A small network was shown many inputs. Here are its activations along a few directions, one row for each input.
In each table, some parts of the input vary, and every possible input appears once, in random order.
Descriptions start from the smaller parts, as in this example, which fits no table here: values(3) and (point or ring(9) or (line(4) and ring(8))).
Shared parts are said once, and a part with two or three values counts as separate values.
In the rows, zero is written as 128.

Other details of the inputs vary at random and push rows far along two fixed directions, the same in every table; ignore that.

A family of inputs:
row 1: [169 208  49 174 211  53 178 154 112  65 112 133]
row 2: [100  59 165 139 117 199  66 121 162 140  76 168]
row 3: [ 90 125 196  73  86 202 119 121 146 162 116 105]
row 4: [155  73  93 185 174 149 118 137 169 116 104 120]
row 5: [ 90 157 161  79  70 134 171 104 130 165 147  99]
row 6: [123 159  58 157 149  64 164 105 120 103 164 141]
row 7: [ 88 147 124  92  92 129 179  89 125 151 191 100]
row 8: [ 91  87 161  87  67 190 111  95 151 178 154 106]
row 9: [162  93 130 172 217 152 104 166 150  99  41 159]
row 10: [ 83 196 151  57  72 135 145 101 107 151 152 115]
row 11: [195 146  34 186 187   8 148 157  97  79 172 134]
row 12: [121  90 171 130 172 204  79 145 147 125  61 149]
row 13: [146 159  54 169 215  84 177 120 105  82 141 142]
row 14: [153  45  99 196 217 139 104 138 155 107  78 171]
row 15: [ 90 174  86 113 129  86 187  85 100 124 195 133]
row 16: [115  78 156 158 143 188  75 138 153 130  59 164]
row 17: [126 132 115 125 130 115 177 114 139 133 136 107]
row 18: [ 85 184 109  79  79 106 163  78 100 146 184 118]
row 19: [160 124 111 136 112  41 147 136  90 113 196 122]
row 20: [153  30 201 127  99 167  42 157 137 144 105 142]
row 21: [152 164  75 169 201  70 181 136 111  94 109 143]
row 22: [201  75 120 190 186 116  53 192 129 103  74 147]
row 23: [143  67 101 184 169 158 122 136 167 117  99 133]
row 24: [ 98 139 150 114  86 157 144 120 143 149 119 110]
row 25: [100 146 138 116 136 146 137 112 114 134 125 135]
row 26: [165  35 163 152 129 146  18 152 121 127 131 170]
row 27: [157 184  59 179 191  71 163 140 113  85 115 139]
row 28: [110 167 151  78  88 153 148 120 130 151 139  89]
row 29: [ 69 104 184  78  66 163 112  91 139 169 125 146]
row 30: [ 83  80 177  89  68 174 126  97 158 177 140 117]
row 31: [113 144 112 128 106 126 163 114 140 129 140 113]
row 32: [140 187 124  93  74  44 130 121  66 120 216 136]
row 33: [103 147 174  86  78 172 125 129 154 152 114 103]
row 34: [ 95 142 175  92  78 174 132 127 152 149 109 112]
row 35: [147  71  85 173 192 151  99 123 140 116 110 152]
row 36: [132 152 170  86  76 108  89 155 113 139 131 124]
row 37: [173  84 190 131 135 160  22 180 119 118  89 160]
row 38: [119 118 208  78  46 144  53 133  97 160 153 145]
row 39: [158 100 140 150 182 164 128 161 160 119  64 121]
row 40: [133 180 173  73  62  74 144 144  88 132 171 107]
row 41: [ 67 163 114 101  69  97 164  81 117 140 182 144]
row 42: [112 124 131  99  95 163 138 105 138 156 147  95]
row 43: [155 158  96 128 110  43 126 140  97 114 170 124]
row 44: [105 141 119 125 110 123 123 107 132 128 130 142]
row 45: [ 88 174 137  82  81 129 141  95 103 154 153 118]
row 46: [159 194 118 112  96  26 179 141  70 114 191 108]
row 47: [128  97 155 151 159 181  80 153 156 114  48 162]
row 48: [104 132 137 109  82 149 138 110 150 149 138 102]
row 49: [136 148  89 139 164 117 183 119 125 114 151 102]
row 50: [175  85 112 195 196 168 104 167 166 110  59 121]
row 51: [152  94 126 164 192 179 126 148 147 121  85 115]
row 52: [188 193  30 177 210  67 209 147 107  88 146  92]
Description of these inputs: line(4) and (values(3) or (values(2) and ring(5))).
The inputs of row 49 and row 51 match in every part but the line(4) part. If row 32 is changed in the same way as row 49 into row 51, which row does it become?
Answer: row 38
The inputs of row 11 and row 43 match in every part but the line(4) part. If row 23 is changed in the same way as row 11 into row 43, which row does it become?
Answer: row 31
Change only the values(3) part in row 36. List by row number the other rows that result.
Answer: row 37, row 40
Change only the line(4) part in row 25. List by row number the other rows that result.
Answer: row 12, row 13, row 15
